Each row below holds a small network's activations on one input, seen along a few directions.
In each table, some parts of the input vary, and every possible input appears once, in random order.
A made-up example of a description, with smaller parts first: one of 3 separate values, together with either a single point or one of 9 places around a ring or (one of 4 places along a line, together with one of 5 places around a ring).
Shared parts are said once, and a part with two or three values counts as separate values.

Other details of the inputs vary at random and push rows far along two fixed directions, the same in every table; ignore that.

Rows:
r1: [ 32  20  12   0   2 -31 -10   0  -3 -12  -4]
r2: [ 21   1   7 -20 -10 -25  18 -36  -3  19   1]
r3: [-5  8  3 10  4  8 -3 21 -2 -3 20]
r4: [-14 -18 -17  16  -1  12  18   1 -18  15  -4]
r5: [-15 -24   2  11   5  27  18  -3  -9  10 -18]
r6: [ 21  21  38  15   2 -14  -1  -7 -11   1  13]
r7: [15 11 32 14 -4  0 -2 -4  4 -7 12]
r8: [ 23  20   4  12  -9 -18 -18  13   2 -20  19]
r9: [-31 -20 -26   1  -8  40  13  15   3   5   0]
r10: [  5   8  -6 -15   7   3 -11  15  15 -19  -6]
r11: [-13 -25  -9   0  15  34  11   0   8   1 -40]
r12: [ 10  -7 -23   1  -6 -30  14 -16 -33  19   1]
r13: [-12  26  43   9  -1 -35 -22 -22  -2  16  18]
r14: [  1   1  15   4  22  32 -14  23  26 -20 -20]
r15: [ 28  20   2   2 -16 -35  -9  -6  -5 -12  30]
r16: [ 0 10  6 16  5  3 -2 19 -8  0 17]
r17: [  3   5 -14   0 -13  10 -12  17  12 -17   9]
r18: [-11 -27 -16 -20  14   9  24 -20  -6  22 -24]
r19: [  9  19  36   7   9   5 -10  12   6  -9  19]
r20: [  4  -5 -25 -12  -1 -30  13 -12 -31  20  12]
r21: [  2  -8  -6 -23  -2  -4  21 -27  -1  19 -10]
r22: [-20 -15 -24  -5  -4   2  27  -8 -21  25  11]
r23: [ 14  -1  13  -3   0   8  -2  -7  24 -13  -6]
r24: [-15   0  17   4   8  41  -5  21  19 -13   3]
r25: [ -4   3   6  24  -4  21  -6  25  10 -17  11]
r26: [-29 -27 -28   3 -13  37  17   8   2   7  -2]
r27: [-13 -13 -36 -12 -11   8  10   1  -8   6   1]
r28: [  2   0  -3  14  -4 -17  18 -10 -30  21  11]
r29: [  2   3 -12  13   2   9 -12  23  -3 -15  -4]
r30: [-16 -22  -4  -5 -12  28  19 -12   2  12  -4]
r31: [  1 -10 -11   3 -17 -20  25 -25 -22  21  22]
r32: [  3  19  -4   2   1   7 -20  31  12 -25  17]
r33: [-19 -22 -13 -16  14  34  11   1  16   2 -26]
r34: [-17  -1   8 -14   4 -44   1 -50 -11  40 -13]
r35: [  4  -3  14   8   9  32 -10  16  33 -26 -21]
r36: [ -8  30  10   7  -6 -45 -37  -1  -3   1  19]
r37: [  1   4  -4  -7  14  17 -20  30  20 -27 -13]
r38: [ -1  -6 -22   0   4  -8   2   7 -19   5   2]
r39: [-12 -22  -1  -2   8   7  25 -17 -25  29  -6]
r40: [-15  29  23  16  -6 -41 -24  -9  -7  15  28]
r41: [ 15 -11 -19 -20 -11 -31  16 -31 -12   9  -4]
r42: [ 14   8   0  -6  12  -9 -13  13   2 -12  -9]
r43: [ 13  12  34  11  -7   7  -7   1  14 -16  20]
r44: [-12   4  18   5  -2  45  -8  21  26 -17   3]
r45: [ 24  16  31  10  11  -4 -10   6  14 -16  -9]
r46: [-12 -29 -33 -19  -7  26   6   2  13  -4 -27]
r47: [ 18  -4 -11 -11  -5 -30   9 -21 -11   4 -10]
r48: [ 31  22  11  -1   4 -30 -12   0  -5 -12  -4]
r49: [  8   9  -7 -16  -4   3 -10  10  16 -17  -5]
r50: [-33  -7 -13  -9   5 -10 -24  -7  10   6 -27]
Description of these inputs: one of 5 places around a ring, together with either a single point or one of 9 places around a ring.
- The inputs of r29 and r11 match in every part but the place on the ring of 5. If r15 is changed in the same way as r29 into r11, which row does it become? => r23
- Which other rows agree with r48 in the place on the ring of 5? List them by row number. => r1, r10, r37, r41, r42, r46, r47, r49, r50
- Which other rows does r43 become when the place on the ring of 9 takes its other values? List them by row number. => r5, r6, r7, r19, r24, r30, r39, r44

Rows:
r51: [-28 -22 -14   8  -3  27   5  10   2  -5  -2]
r52: [ 14  14  17  -3 -10 -12 -20  -7  17 -13  10]
r53: [ 21  25  26  23   0  -1 -14  17  -3 -13  15]
r54: [ 18  21  18   9  -9 -40   4 -17 -25  17  19]
r55: [-26 -25  -9  -4  13  23   0   7  -2   2 -26]
r56: [ 22  25  25  -4  -2 -17 -21   3  25 -18  17]
r57: [-12   3   5  22   5  27 -12  29  17 -12  -4]
r58: [ 31  32  -2   2  -4 -33 -24  22   0 -25  17]
r59: [ 11  35  30  14  -1 -14 -31  13  18 -22  38]
r60: [ 27  19  21  -4  -1 -15 -11   0  17 -14  14]
r61: [ -6  13   8  -5   8  34 -10  31  23 -21   3]
r62: [  6   8  13 -11   4 -41  -6 -29 -24  20   6]
r63: [-33 -25 -19   6  -3  27   5   6   2  -2  -3]
r64: [ -9 -26 -11  -8  11   1  18 -15 -25  19 -20]
r65: [ -7 -25 -11   0  -1  40   2  14  21 -17 -20]
r66: [-26 -23 -21  -2  -8   3  11 -20 -16  18   5]
r67: [ -2   7  21   8  15  18 -23  27  14 -25  -9]
r68: [  9  33  28  15  -7 -22 -27   3  -1  -3  21]
r69: [ -5 -31 -17  -1   0  41  10   6  12 -10 -22]
r70: [ 31  13  15  -2  -4 -31  12 -26 -18   6   1]
r71: [-18 -15 -17 -13   9  41  14  15   6   1 -11]
r72: [-13 -13 -11   0  -2  -7  17 -12 -11  13  12]
r73: [-13 -15 -18 -15   0 -10  13 -34  -6  24 -20]
r74: [-34 -28 -14  -4  14  30  -2   8   2   1 -29]
r75: [ 22  32  33  17  -6 -19 -18  12   4 -23  36]
r76: [ 25  38  36   7   3 -18 -23  10  26 -25   7]
r77: [ 27  12  13  -5  -6 -37  12 -29 -19  10   0]
r78: [ 28  31  27   4 -15 -11  -7   9   2  -9  26]
r79: [-15 -23 -22   8   1   7  26  -9 -19  28 -11]
r80: [ 25  18  30   7  13  -9 -15  10  -5 -15   6]
r81: [-14 -28 -26 -22  -4  -2  14 -32  -3  25 -11]
r82: [-22 -34 -23  10   2  43  16  10  -6  -4  -8]
r83: [-30  -8 -15 -15   6  39  -4  12  16  -1  -8]
r84: [-13   9  18  12  21  30 -34  41  34 -30 -12]
r85: [-13 -30 -23   0  -6   4  29 -18 -26  19   2]
r86: [ 10  16  19  12  11  30 -22  31  37 -37 -14]
r87: [ 26  -1   1 -15  -4 -29  17 -28 -10  16   9]
r88: [-19 -14 -19 -14 -18   3  14 -20 -12  27   0]
r89: [ -4 -12  -4  -5  14 -11  11 -11 -14  18 -12]
r90: [ -5 -13 -15 -12 -17  -5  27 -20 -20  27   2]
r91: [ 30  37  34  27   3  -9 -18  22   7 -16  24]
r92: [ 23   5 -27  -8  -6 -37   5  -3 -25   3   6]
r93: [  6 -20 -49 -10  -2 -11  19  -3 -28  10 -11]
r94: [-13 -18  -5  -1  -4  32  -5  13  26 -18 -17]
r95: [  7  15  11   4 -11 -43   5 -24 -26  25  17]
r96: [-22 -13  -2   5  20  30 -11  25  17  -9 -23]
r97: [ -8 -22 -21 -12   2  -4  27 -28 -10  22 -26]
r98: [-25 -17 -20   5  -2  -2  16 -13 -14  29  -8]
r99: [ 16  10  10   9  -7 -29  10 -16 -29  20  13]
r100: [  5  13   9  -3  11  37  -6  31  18 -21   5]
r101: [  7  13   8   7  -6 -39  10 -19 -20  26  15]
r102: [ 20  10  11  -6  -7 -38  12 -32 -17  12  -1]
r103: [-12 -13 -12 -11  -6  -9   8 -31 -10  18 -19]
r104: [ 19  -3   4 -10 -12 -25  12 -26  -7   8   5]
r105: [-14  12  17  26   3  37 -29  43  26 -28  -4]
r106: [-12 -20 -18  -2  -2  -7  26 -20 -20  20   9]
r107: [-25 -12  -4   1  18  24 -17  13  14  -2 -20]
r108: [  5  17 -12   7   1   8 -33  46  21 -40   0]
r109: [ -9 -30 -24 -21  -4  -5  26 -29  -6  25 -13]
r110: [-32 -13 -14  13   3  29  -8  12  10   7 -12]
r111: [ 16  27  16 -18  -2 -30   6 -11  -9  10  24]
r112: [-29 -21 -14   0   3  37  -3   7  19 -10 -35]
r113: [ 30  -2   1 -14  -2 -26  19 -29 -13  15   9]
r114: [  6  23  20  10  -2 -16 -14   7   9 -13  32]
r115: [-19 -28 -20  10   8  43  14  14   3  -6  -4]
r116: [ -6  11 -21   3   1  12 -38  37  20 -32  -4]
r117: [  3   9  17   5  -4  20 -27  23  38 -34  -1]
r118: [ 37  20  16  -4   2 -38  12 -26 -12   8   6]
r119: [ 31  28  35  12  18 -13 -19  18   6 -17  11]
r120: [-21 -21 -23 -15 -18   2  25 -21 -16  30  -4]
r121: [ 25  11   7  -6 -17 -23  20 -19 -24  18  21]
r122: [ 18  17 -19 -10  -9 -50  -7  -5 -17   1  14]
r123: [ 19  23  16  -6  -2 -39   0 -24   1   6   4]
r124: [-13 -28 -25  -2   0   3  32 -18 -22  22   4]
r125: [-27 -18 -15  -3 -11  39   7  15  11   0 -11]
r126: [ 11  39  29  -6   3  -3 -22  21  21 -21  25]
r127: [-12 -15  -2   6  22  32  -5  24  11  -8 -22]
r128: [-21 -17  -8   0   2  30   0   7  15 -10 -31]
- The inputs of r83 and r61 match in every part but one. If r110 is changed in the same way as r83 into r61, which row does it become? => r57
- The inputs of r60 and r81 match in every part but one. If r90 is changed in the same way as r60 into r81, which row does it become? => r88
- What is each input in this table made of? => one of 6 places along a line, together with either a single point or (one of 2 separate values, together with one of 6 places around a ring)
- Which other rows agree with r117 in the place on the line of 6? List them by row number. => r56, r63, r74, r84, r95, r98, r112, r114, r120, r122, r123, r126
- A walk changes only the place on the ring of 6. It starts at r104 and steps to r102. List the rest of the walk in order. => r67, r54, r75, r90
- Which other rows agree with r70 in the place on the line of 6? List them by row number. => r53, r69, r80, r82, r91, r93, r100, r113, r115, r118, r119, r121

Rows:
r129: [-26  -9  -5   2  15  32 -17  20  22 -13 -27]
r130: [-16 -31  -9  -9   8   3  32 -25 -23  32 -17]
r131: [ -3 -16 -18  -3   9  27   5  17   5 -15 -11]
r132: [-13 -24 -30 -24  -1  10  19 -13  -2  14 -11]
r133: [ 18  11  12 -11   7 -38  20 -29 -28  26   9]
r134: [ 23  39  46  10   3 -37 -30   0  11 -11  17]
r135: [-13 -12  -4   2   4  -6   3 -16  -4  15 -14]
r136: [ -5 -28 -32 -22   7  -1  30 -17 -24  23 -14]
r137: [-16 -15  -1  10  -6  46  -7  12  24 -15 -13]
r138: [ -4 -21 -21   4   1  24  15   9  -3  -3 -16]
r139: [-15  21  12  21  -9  27 -23  42  18 -22  37]
r140: [ 36  41  40  14 -16 -19 -25  12  19 -28  28]
r141: [-23  -5   3  -1   9  49 -15  24  35 -19 -17]
r142: [ 14  14  23  -1  -8 -22   2 -21   4   9  16]
r143: [  1 -10 -16 -13  -6   5   5  -5   7  -4   1]
r144: [ 21  22   2  -8   3 -32 -18   0   2  -6   7]
r145: [-10  -3 -12 -14   7  -8  -3  -3  -4   8 -17]
r146: [ -7 -16  -7   3  -6 -10   5 -20 -13  12 -13]
r147: [ 35  49  44   5  13  -8 -32  34  20 -32  19]
r148: [ -5 -27 -22   3  -3  13  27  -9 -20  12 -17]
r149: [  7  -5 -20 -11  -4 -33   7 -21 -17  11  -1]
r150: [ 16  20  33  15  10   1  -9  13  11 -13  10]
r151: [-18  10  -6  18  -8  -9 -12  16 -13   4  26]
r152: [ 26   0   6  -1  -8 -45  28 -41 -39  34  11]
r153: [-18 -13 -12  19   1  42 -22  32  25 -27 -26]
r154: [-12 -14   3 -12  -3   0  17 -25  -3  17  -4]
r155: [  5  27  15  23  -2  -7  -8  25 -15  -3  44]
r156: [ 32  31  23 -23  -8 -54   4 -29 -14  18  25]
r157: [-14 -26 -34  -2  -5   1  11 -13 -11   9 -22]
r158: [-12 -10 -12   6  -6  47  -9  31  33 -32 -12]
- What is each input in this table made of? => one of 3 separate values, together with either a single point or one of 9 places around a ring
- The inputs of r134 and r130 match in every part but the choice among 3 separate values. If r157 is changed in the same way as r134 into r130, which row does it become? => r138
- A walk changes only the place on the ring of 9. It starts at r137 and steps to r142. List the rest of the walk in order. => r154, r141, r156, r132, r143, r158, r140
- Which other rows does r131 become when the choice among 3 separate values takes its other values? List them by row number. => r143, r149

Rows:
r159: [-39 -61 -43 -26  -3  31  36 -37  -7  30 -49]
r160: [-14   1 -10   4  15  30 -30  43  22 -28 -16]
r161: [ 21   4  18  -3   9 -24   4 -21  -5   3 -14]
r162: [ 31  15  22  -1   7 -30  16 -16 -20   8  16]
r163: [-18   4  11   2  11  19 -14  13  16   0  -9]
r164: [-14  -6   6  15  -2  33   4  14   7   0  -1]
r165: [ -1   9   8  -2 -13 -35   6 -30 -22  23  22]
r166: [  7  -3   7  12   0 -13  17 -11 -22  13   8]
r167: [ 19  12  -1 -11  -7 -18  -5  -7  10  -9  -9]
r168: [ 16  44  43   0   1 -24 -34  10  18 -19  27]
r169: [-23 -33 -15  -9   5  32  17 -15   9  15 -43]
r170: [-27 -43 -30 -19  -1  35  35 -17 -10  22 -18]
r171: [ -7  19  18  11  13  29 -47  47  48 -45   5]
r172: [ 14  37  14  12 -11 -26 -24  13   4 -15  26]
r173: [  1   7   1  23   2  40 -27  55  23 -41   2]
r174: [ 20  23   4   7  -7 -45 -10  -5 -23   5  22]
r175: [ 17 -10 -12 -18  -5 -31  32 -37 -24  25  16]
r176: [-10 -37 -45 -15   4  23  30  -3 -20  15 -21]
r177: [-19 -40 -30 -14   3  24  12 -13  13   3 -34]
r178: [  8  10  13  11   2 -39   6 -21 -28  20  13]
r179: [-25 -18  -5   9  -6  47   0  20  14 -10  -3]
r180: [ -9   6  -5  17  -6  41 -19  46  26 -34   3]
r181: [  1  -8 -10   2   9  36 -22  32  29 -35 -34]
r182: [ 12  40  42  21  -2 -15 -26  11  10 -10  26]
r183: [  4 -15  -7 -16  -3 -16  43 -40 -31  43   1]
r184: [ 22  12  -6 -13  -8 -21  15  -9 -11   5  15]
r185: [ 12  26   2 -12  -4 -41  -9  -7  -7   5  15]
r186: [  9  19  24   3  14 -24 -13   0  -4   0   5]
r187: [-17 -25 -20   6  -5  25  10   6   3  -1   1]
r188: [  8  11   4   3  -9 -42  -1 -22 -16  13  27]
- The inputs of r165 and r179 match in every part but one. If r188 is changed in the same way as r165 into r179, which row does it become? => r187
- What is each input in this table made of? => one of 5 places around a ring, together with one of 6 places along a line
- A walk changes only the place on the ring of 5. It starts at r160 and steps to r174. List the rest of the walk in order. => r173, r176, r181
- A walk changes only the place on the line of 6. It starts at r181 and steps to r167. List the rest of the walk in order. => r177, r159, r169, r161

Rows:
r189: [  3  32  15  15  -5   0 -38  36  23 -35  12]
r190: [ 43  32  27   7  -5 -27   0   5  -9  -9  26]
r191: [-42 -26 -14   8   5  40 -11  18  13  -2 -20]
r192: [-18 -10 -28  -1   0  12  -4  10  -6   4 -11]
r193: [ -6 -12   3 -10  -3   9  20 -15  -8  16   1]
r194: [ 10  24  26  15  14 -12 -22  20   4 -18  17]
r195: [ 12  -1 -23 -18  -8 -32  16 -19 -22  18  14]
r196: [-29 -29  -9   5   2  56   6   9  17  -8 -17]
r197: [ -1 -22 -16   9  -1  25  13   6  -4  -3 -10]
r198: [ 27  -5   1 -37   9 -42  13 -49  -2  16 -37]
r199: [  4  27  37  20   1   3 -23  15  22 -16  14]
r200: [ -2 -12 -26  -9  -9  -8  10  -7  -6   5   5]
r201: [ -2   1   7  -4   0 -24  21 -30 -22  33   7]
- What is each input in this table made of? => either a single point or (one of 2 separate values, together with one of 6 places around a ring)
